A small network was shown many inputs. Here are its activations along a few directions, one row for each input.
In each table, some parts of the input vary, and every possible input appears once, in random order.
A made-up example of a description, with smaller parts first: one of 2 separate values, together with either a single point or one of 11 places along a line or (one of 4 places along a line, together with one of 8 places around a ring).
Shared parts are said once, and a part with two or three values counts as separate values.

Other details of the inputs vary at random and push rows far along three fixed directions, the same in every table; ignore that.

Rows:
r1: -469 -430 279 -2 -279 50 -298 5 171 376 401 -76 -185
r2: 466 -476 3 121 -356 140 -502 -21 -341 416 168 162 -161
r3: 492 -125 -408 -204 37 -243 -113 2 189 172 312 -167 -157
r4: 6 30 160 401 78 304 31 -133 -625 -124 -414 466 -196
r5: -663 -112 49 -223 30 -184 8 592 382 -40 233 -174 -107
r6: 376 245 -52 263 64 220 97 -120 -480 -143 -470 252 26
r7: 268 484 -416 -105 329 -26 203 48 72 -376 -219 111 8
r8: -318 -616 358 5 -222 -163 -174 138 -7 331 307 -282 -135
r9: 573 -108 -304 -237 -107 -194 -290 -80 168 226 274 -141 75
r10: 306 587 -270 42 226 -18 472 -172 217 -325 -204 -73 227
r11: -781 -668 628 234 -273 3 -149 -32 -279 231 315 31 -105
r12: 123 -34 35 79 14 64 -4 -130 172 142 277 -45 -109
r13: 354 237 -148 200 23 178 73 -84 -514 -249 -410 354 95
r14: -674 -758 509 212 -283 -112 -172 364 -389 154 206 76 -126
r15: 168 -134 -6 -122 -81 -46 -139 -64 9 125 58 -89 108
r16: -841 -52 353 135 24 -116 241 281 -302 -415 -256 207 219
r17: -802 -6 479 140 127 103 211 210 -216 -316 -247 118 -36
r18: 287 520 -216 -72 155 54 228 -246 118 -251 -211 -67 315
r19: -577 -202 240 -265 -78 -229 -119 530 297 -23 238 -209 200
r20: 194 292 -43 254 70 307 54 -525 -341 -170 -290 376 8
r21: 209 203 -128 169 100 144 142 -417 -427 -214 -392 371 22
r22: 353 -29 -345 -271 -69 -31 -254 -147 371 311 216 -103 -164
r23: -76 143 262 345 -130 411 -11 -296 -509 -136 -383 396 186
r24: 396 523 -180 60 149 95 311 -155 124 -211 -155 -50 243
r25: -423 377 -60 -217 428 -291 497 447 371 -404 -123 -298 81
r26: 423 45 -256 -74 -94 58 -120 -161 441 367 360 -139 -192
r27: -487 -154 279 -178 25 -156 -4 647 329 44 137 -378 53
r28: 238 -114 59 -45 -131 99 -201 7 20 203 10 -136 -16
r29: 507 12 -274 -330 -52 -71 -240 -43 376 225 171 -248 106
r30: 233 492 -282 -36 180 -38 312 -301 157 -295 -213 -78 254
r31: -618 -48 126 -186 95 -138 78 560 415 36 138 -262 -147
r32: -398 430 59 -299 285 -200 418 405 401 -407 -181 -402 284
r33: 333 -515 -39 116 -264 -62 -405 -317 -353 377 271 227 -222
r34: 421 -90 -287 -280 46 -125 -239 -190 333 244 298 -170 -118
r35: 444 -45 -291 -183 -89 34 -244 -143 309 376 198 -171 -274
r36: -20 49 218 508 -42 293 209 -372 -554 -110 -234 423 -42
r37: -527 398 -94 -336 362 -292 298 376 437 -492 -26 -122 193
r38: 548 -76 -312 -143 38 -225 -61 18 246 253 179 -326 -108
r39: 569 76 -187 -122 -81 28 -106 -61 443 273 319 -285 77
r40: -61 -556 199 314 -428 240 -521 -230 -580 405 74 538 -322
r41: -485 156 132 -2 142 -84 322 96 -68 -395 -318 44 236
r42: -67 49 172 332 30 220 164 -286 -586 -194 -415 337 -94
Each input here is: one of 6 places along a line, together with either one of 2 separate values or one of 5 places around a ring.
- Changing only the place on the line of 6 turns r17 into r28. The same change can be made to r4. Which row results? => r27
- Which other rows agree with r25 in the place on the line of 6? List them by row number. => r3, r11, r21, r33, r36, r42
- Change only the choice among 2 separate values in r12. List by row number the other rows that result. => r20
- Start at r35 and move only the place on the ring of 5, one step at a time. The first step leads to r31. Which rows follow, in order? => r5, r40, r22
